Here are a small network's activations along a few directions, averaged over the inputs that share one value of a field.
Values that are neighbours, or in one group, have similar rows; names and order tell nothing.

Other fields vary at random and push rows far along two fixed directions, the same in every table; ignore that.

Values of ZARU:
vupur: [  3 -27  -2  11  34 -51  15  29 -35  18 -23  51 -35  27 -32  -1]
rifa: [  0  30   0  -1   3   3 -16   0 -15   6 -11 -12   1   5  20  15]
fopo: [ -2  69  -3  -4  12 -26 -13   3 -30  22 -48 -24  -9  50  11  44]
lotuk: [  7   6  -7   3   9 -15   5   3  -4  22 -17  -5  -7  31 -18  14]
vef: [  0 -19  16   0  -6 -15  30  12   1  -7  -3  22 -13   8 -12 -13]
zumuv: [  0 -35 -16   0 -16  60 -25 -26  40 -22  56 -20  38 -72  15 -29]
gilod: [-13 -60  17  11  22 -27  21  31 -39 -19  18  80 -33 -27 -13 -43]
folet: [  1 -74  19   3 -20   9  36   6  24 -31  44  45  -4 -49 -20 -53]
voni: [ -1  58   8  -7   7 -33   1   4 -26  12 -47 -18 -12  57   9  43]
zite: [ -3  24   7 -15 -39  41  -6 -30  43 -16  19 -54  33 -12  23   6]
tuz: [  7  28 -38  -2  -7  55 -50 -31  42  16  13 -66  41 -19  17  18]
The values of ZARU form a ring.
Question: A walk along ZARU starts at rifa and steps to its neighbour fopo. Put vef, zumuv, gilod, folet in the order it reaches them.
Answer: vef, folet, zumuv, gilod
Question: List every value one step from vupur, in the order listed.
Answer: lotuk, tuz

Values of KINEV:
rebe: [ -2  15 -15   7  15   5 -23  -3 -15  14  -9 -10   1   6   3  13]
tusa: [ -4   8  19   1  12 -40  16  19 -35   0 -26  23 -25  30   7   8]
kub: [-12 -33   9  -2 -21  34  -3 -12  18 -42  42   6  20 -69  20 -34]
biku: [  7   9 -18   5  28 -17  -1  22 -17  23 -17  22 -20  19  -8   5]
rir: [  3  10  12  -4   6 -30  20   7 -16  10 -24   6 -13  43 -19  18]
monut: [  3 -22 -18   4  -5  35 -14 -15  29   1  26 -21  23 -28  -1 -15]
mudo: [  6  56   4  -9 -15   0 -14 -15  10  10 -23 -41  11  42   7  36]
tanek: [  3 -16  -9   3  11 -13   4  13   6  12  -6  18 -11  10 -18  -3]
soga: [-12 -64  16   7   2  -1  16  12 -18 -36  41  60 -12 -67  -1 -47]
rop: [  1  50  -2 -16 -39  51 -23 -39  44  -5  10 -80  44  -7  32  22]
dagi: [  6 -14   3   5   6 -25  23  12  -6  13 -14  17 -17  21 -24  -2]
The values of KINEV form a ring.
Question: A walk along KINEV starts at rop and steps to its neighbour tusa. Put rir, mudo, soga, dagi in the order it reaches them.
Answer: soga, dagi, rir, mudo
Question: List every value one step from monut, in the order listed.
Answer: biku, tanek

Values of LEZI:
zigon: [ 18  38 -26  -7 -19  60 -29 -35  50  16  14 -75  42   7  17  21]
vuru: [-16  25  23 -11 -12 -27  26   8   1 -13 -23  -9  -6  39   8   0]
fona: [ 10  43  -5 -10 -22  26 -12 -25  30   6  -3 -49  24  17   3  26]
mazo: [ -8 -54  46   4  10 -77  53  39 -46 -14 -13  93 -58  28 -34 -17]
fivon: [ -1 -49 -28  11  18  25 -19   7  11   1  27  20   7 -62  -4 -32]
fufa: [  2 -65 -15   8 -25  59 -20 -30  47 -21  61 -21  41 -97   4 -41]
sen: [-16 -30  59  -9 -19 -41  63  24 -31 -45   3  61 -33 -14   8 -27]
mizip: [ 11  92 -54  15  68 -26 -62  11 -62  70 -66 -21 -18  82  -3  68]
The values of LEZI form a line.
Question: List every value one step from fona, in the order listed.
Answer: zigon, mazo
Question: List every value one step from sen, in the order listed.
Answer: vuru
